A small network was shown many inputs. Here are its activations along a few directions, one row for each input.
Each table varies a few parts of the input and shows all the possible inputs, shuffled.
Descriptions start from the smaller parts, as in this example, which fits no table here: ring(8) and (point or line(9) or (values(3) and line(6))).
Shared parts are said once, and a part with two or three values counts as separate values.
In the rows, zero is written as 128.

Other details of the inputs vary at random and push rows far along two fixed directions, the same in every table; ignore that.

Table:
row 1: [ 71 112 148  77 182  85 157 123 169 103 149 230]
row 2: [126 145 146 109 107 161 133 130 162 142 131  93]
row 3: [150 123  94 167  83 143 122 132  90 161 123  53]
row 4: [168 144 129 119 119 143 123 117 136 157 122  88]
row 5: [177 133 137 137 117 135 133 125 132 160 129  95]
row 6: [116  93  55 137 138  78 126 114  67 127 131 142]
row 7: [ 80 105  80 104 130  96 115 117  88 113 122 141]
row 8: [164 121 137 154 121 148 143 124 134 150 112  95]
row 9: [132  97  48 144 140  69 117 105  32 127 118 118]
row 10: [168 187 133 147 132 166 100 159 150  89 134 132]
row 11: [127 131 137 141  95 156 129 128 137 147 124  81]
row 12: [140 153 139 113 108 148 141 133 164 152 143  98]
row 13: [ 85 101  95 131 124  88 103 107  48 123 118 129]
row 14: [ 89 100 137 117 151  91 117 110  94 115 118 160]
row 15: [110  92  95 142 141  77 111 114  48 129 117 135]
row 16: [149 142 146 130 106 140 150 142 160 154 150 104]
row 17: [ 94 108 114  99 162  96 126 105 102 106 114 158]
row 18: [136 120 143 139 116 166 142 122 170 141 115 111]
row 19: [136 166 209 152 156 161 128 177 200  74 147 196]
row 20: [164 144 140 116 132 149 145 118 165 146 121 108]
row 21: [123 156 206  84 140 141 157 134 209 142 152 167]
row 22: [160 143 156 129 109 140 144 133 151 160 144 110]
row 23: [112 125 202 117 131 146 172 154 216 135 145 173]
row 24: [127 125 146 134 100 162 139 133 167 142 121 105]
row 25: [164 128  93 146  91 139 136 135 125 159 132  80]
row 26: [164 170  98 158 118 172  77 146 103  83 115  96]
row 27: [141 131 131 116 121 169 138 119 173 140 117 106]
row 28: [159 112 101 164 105 153 136 126 124 155 114  84]
row 29: [ 88 115  94  98 140  86 131 125 112 119 139 164]
row 30: [184 170  96 181 117 150  91 159 102  97 131 105]
row 31: [ 64 100 182  95 184  89 152 117 154  93 127 222]
row 32: [ 73 140 179 127 182 111 109 157 147  37 143 242]
row 33: [ 89 112  83 108 130  89  99 105  51 122 120 125]
row 34: [ 94 101 114 134 132  82 121 122  65 129 132 150]
row 35: [154 136 137 116 118 155 116 113 135 148 111  83]
Description of these inputs: ring(5) and (point or ring(6)).
The inputs of row 6 and row 28 match in every part but the ring(5) part. If row 16 is changed in the same way as row 6 into row 28, which row does it become?
Answer: row 3
List by row number the other rows that have the ring(5) part in common with row 4.
Answer: row 1, row 10, row 12, row 20, row 21, row 29
Which other rows does row 33 become when the ring(6) part takes its other values? List them by row number.
Answer: row 2, row 7, row 17, row 27, row 35

Table:
row 36: [ 87  93  71 116 147  52 116 118  53 120 137 175]
row 37: [ 50  89 128 104 168  68 146 121 112 100 135 207]
row 38: [142 131  78 153 110 132 107 134  94 121 126 103]
row 39: [112 117 190 103 146 131 149 131 186 133 134 183]
row 40: [160 146 176 118 125 161 170 139 212 152 139 123]
row 41: [178 141 116 144  99 154 142 127 134 164 124  57]
row 42: [108 143 174 115 151 134 152 149 189 100 146 182]
row 43: [151 134 183 126 119 163 149 127 180 154 123 105]
row 44: [157 129 123 152  93 165 137 124 132 160 114  54]
row 45: [ 75  85  87 119 158  61 121 105  49 108 118 157]
row 46: [159 151 189 130 128 185 139 143 212 126 125 134]
row 47: [134 116  81 148 103 113 120 119  71 149 125  77]
row 48: [129 109  89 131 137 103 130 109  90 134 118 121]
row 49: [160 126 125 149  92 171 135 128 154 162 118  74]
row 50: [ 99 139 194 117 147 137 142 146 178 104 141 174]
row 51: [181 135 130 141 101 164 129 123 147 169 120  82]
row 52: [158 148 188 117 117 155 156 141 199 159 144 126]
row 53: [129 129 101 154 107 132  98 130  84 123 119 102]
row 54: [141 111  63 150 100 119 118 120  79 149 122  84]
row 55: [152 151 176 123 137 159 131 142 185 125 134 154]
row 56: [111 143 171 119 137 127 133 147 159 110 148 172]
row 57: [ 89 106 128 100 161  76 146 128 130 116 147 199]
row 58: [125 146 174 110 153 133 146 150 194 107 150 188]
row 59: [113  99  80 142 110 108 110 118  72 141 119 113]
row 60: [108 116  75 135 153  82 103 116  47  96 119 139]
row 61: [139 134  75 157 110 126 108 130  72 119 121  81]
row 62: [164 163 197 126 129 173 136 142 199 133 135 135]
row 63: [ 69 107  69  82 156  69 100  94  56 105 120 158]
row 64: [105 134 181 118 146 144 141 147 192 103 139 184]
row 65: [118 117  78 151 114 118  93 129  69 115 118 120]
row 66: [153 137  83 147 114 126 102 136  90 127 129 110]
row 67: [ 87 113 123 119 167  94 122 124 108  84 124 186]
row 68: [111 115  84 130 153  91 104 120  76  98 125 162]
row 69: [156 143 109 115  94 177 109 106 133 154 102  50]
row 70: [143 103  74 148 111 124 112 109  79 146 107  87]
row 71: [106 121  74 134 144  75 102 127  47 101 133 140]
row 72: [160 158 115 106  98 169 123 120 154 156 123  64]
row 73: [156 131 140 147  88 164 129 128 141 166 120  73]
row 74: [134 115  82 144 110 120 132 121  97 143 124  92]
row 75: [166 165 172 131 126 167 147 149 190 128 138 112]
row 76: [147 158 178 122 131 147 136 150 180 125 146 148]
row 77: [150 142 147 142 122 156 118 131 135 125 118 102]
row 78: [145 127  88 156 111 129  89 120  65 125 109  91]
row 79: [125 124  73 149 114 112  97 133  70 117 129 122]
row 80: [115 134 188 112 152 140 132 142 182 106 134 190]
row 81: [178 141 118 145  95 151 135 127 128 168 127  57]
row 82: [ 91 141 158  76 136 134 141 126 177 122 141 155]
row 83: [110 137 192 112 161 136 144 138 178  98 131 176]
row 84: [145 129 119 140 106 140 143 128 127 151 128  82]
row 85: [ 59  90 147  94 182  69 149 116 127  97 133 220]
row 86: [166 146 114 163  97 180 121 135 138 135 112  66]
row 87: [145 152 174 139 118 177 141 145 182 124 126 107]
row 88: [120 128  83 148 120 107 104 130  64 113 129 109]
row 89: [ 98 120 183  96 165 101 155 124 160 123 142 188]
row 90: [161 130 128 136 111 139 126 118 122 159 122  94]
row 91: [ 85 106 144 100 172  78 148 116 120 111 136 188]
row 92: [140 145 121 114  90 180 118 116 151 152 112  61]
row 93: [ 60  95 127 100 159  62 137 129 108 109 149 218]
row 94: [127 109  84 151 101 120 115 115  68 148 114  73]
row 95: [147 155 188 118 150 161 151 140 207 115 134 157]
row 96: [132 132  82 139 136 108 117 131  91 109 128 127]
row 97: [ 88 126 151 108 175  87 126 129 118  90 139 198]
row 98: [ 78  99 153 103 158  82 132 118 115 116 132 193]
row 99: [167 137 122 149  83 157 129 130 129 169 127  65]
row 100: [165 125 113 137 115 145 132 117 134 156 119  96]
What is each input in this table made of?
Answer: ring(5) and (point or (values(2) and ring(6)))
The inputs of row 43 and row 81 match in every part but the ring(5) part. If row 67 is changed in the same way as row 43 into row 81, which row does it become?
Answer: row 96
The inputs of row 50 and row 71 match in every part but the ring(5) part. If row 53 is changed in the same way as row 50 into row 71, which row does it become?
Answer: row 76
A walk changes only the ring(5) part. It starts at row 57 and steps to row 100. List the rest of the walk in order.
Answer: row 70, row 49, row 54
Which other rows does row 67 become when the ring(6) part takes its other values? List them by row number.
Answer: row 46, row 77, row 78, row 80, row 83
Which other rows does row 51 become when the values(2) part takes its other values? List them by row number.
Answer: row 55
List by row number the other rows that have the ring(5) part in common with row 38.
Answer: row 42, row 47, row 54, row 56, row 61, row 74, row 79, row 82, row 84, row 88, row 93, row 99
Which other rows does row 97 become when the ring(6) part takes its other values? List them by row number.
Answer: row 55, row 60, row 62, row 68, row 95

Table:
row 101: [109 102  98 119 152 105 115 106  80 108 102 136]
row 102: [143  94 101 156 124  94 131 137  95 137 135 138]
row 103: [132 137 157 102  95 176 155 133 190 164 126  89]
row 104: [217 181 163 146  94 182 141 141 178 177 135  67]
row 105: [ 86 141 131 126 156 122  94 154 116  63 130 184]
row 106: [ 89 110 107 114  97 135 129 110 115 147 115 101]
row 107: [142 123 125 163  92 143 108 116  80 144 108  73]
row 108: [122 172 143 112 162 128 116 158 161  73 155 199]
row 109: [179 129  84 138 116 146 115 109 103 139 101  68]
row 110: [158 143  54 120  85 132 127 115 106 172 127  59]
row 111: [123 122 133 120 138  89 125 132  93 118 136 148]
row 112: [148 128  66 120  81 136 123 118 105 164 118  50]
row 113: [ 80  99  93  98 146  94 106 103  69 121 123 134]
row 114: [124  82  86 168 119  94 119 131  62 140 122 128]
row 115: [126 166 157 121 147 145 109 161 171  75 141 174]
row 116: [167 142 163 161 106 182 154 147 172 149 128  75]
row 117: [146 109  82 156 132  85 134 132  84 145 144 150]
row 118: [108 104 212 145 136 140 162 143 197 137 138 188]
row 119: [129 114  86 154 112 103  96 122  38 139 109  89]
row 120: [ 56 107 163  88 158 108 125 101 140 114 129 180]
row 121: [203 168 148 156 106 177 163 145 186 158 147  76]
row 122: [ 82 143 149 135 146 137  96 143 132  63 126 182]
row 123: [144 153 177  90 169 134 160 125 209 124 133 182]
row 124: [ 84  96 104 157 135  97 127 119  69 106 125 135]
row 125: [ 87 112 123  79 160  85 121 109 119 115 140 166]
row 126: [153 133 160 136 117 182 132 111 171 139  92  92]
row 127: [120 127 159 127 151 109 158 147 163 112 147 161]
row 128: [126 147 158  77 152 127 145 117 181 139 153 160]
What is each input in this table made of?
Answer: line(4) and (point or line(6))
List by row number the other rows that have the line(4) part in common with row 103.
Answer: row 101, row 105, row 113, row 114, row 116, row 119
List by row number the other rows that have the line(4) part in common with row 109.
Answer: row 102, row 111, row 112, row 115, row 125, row 127
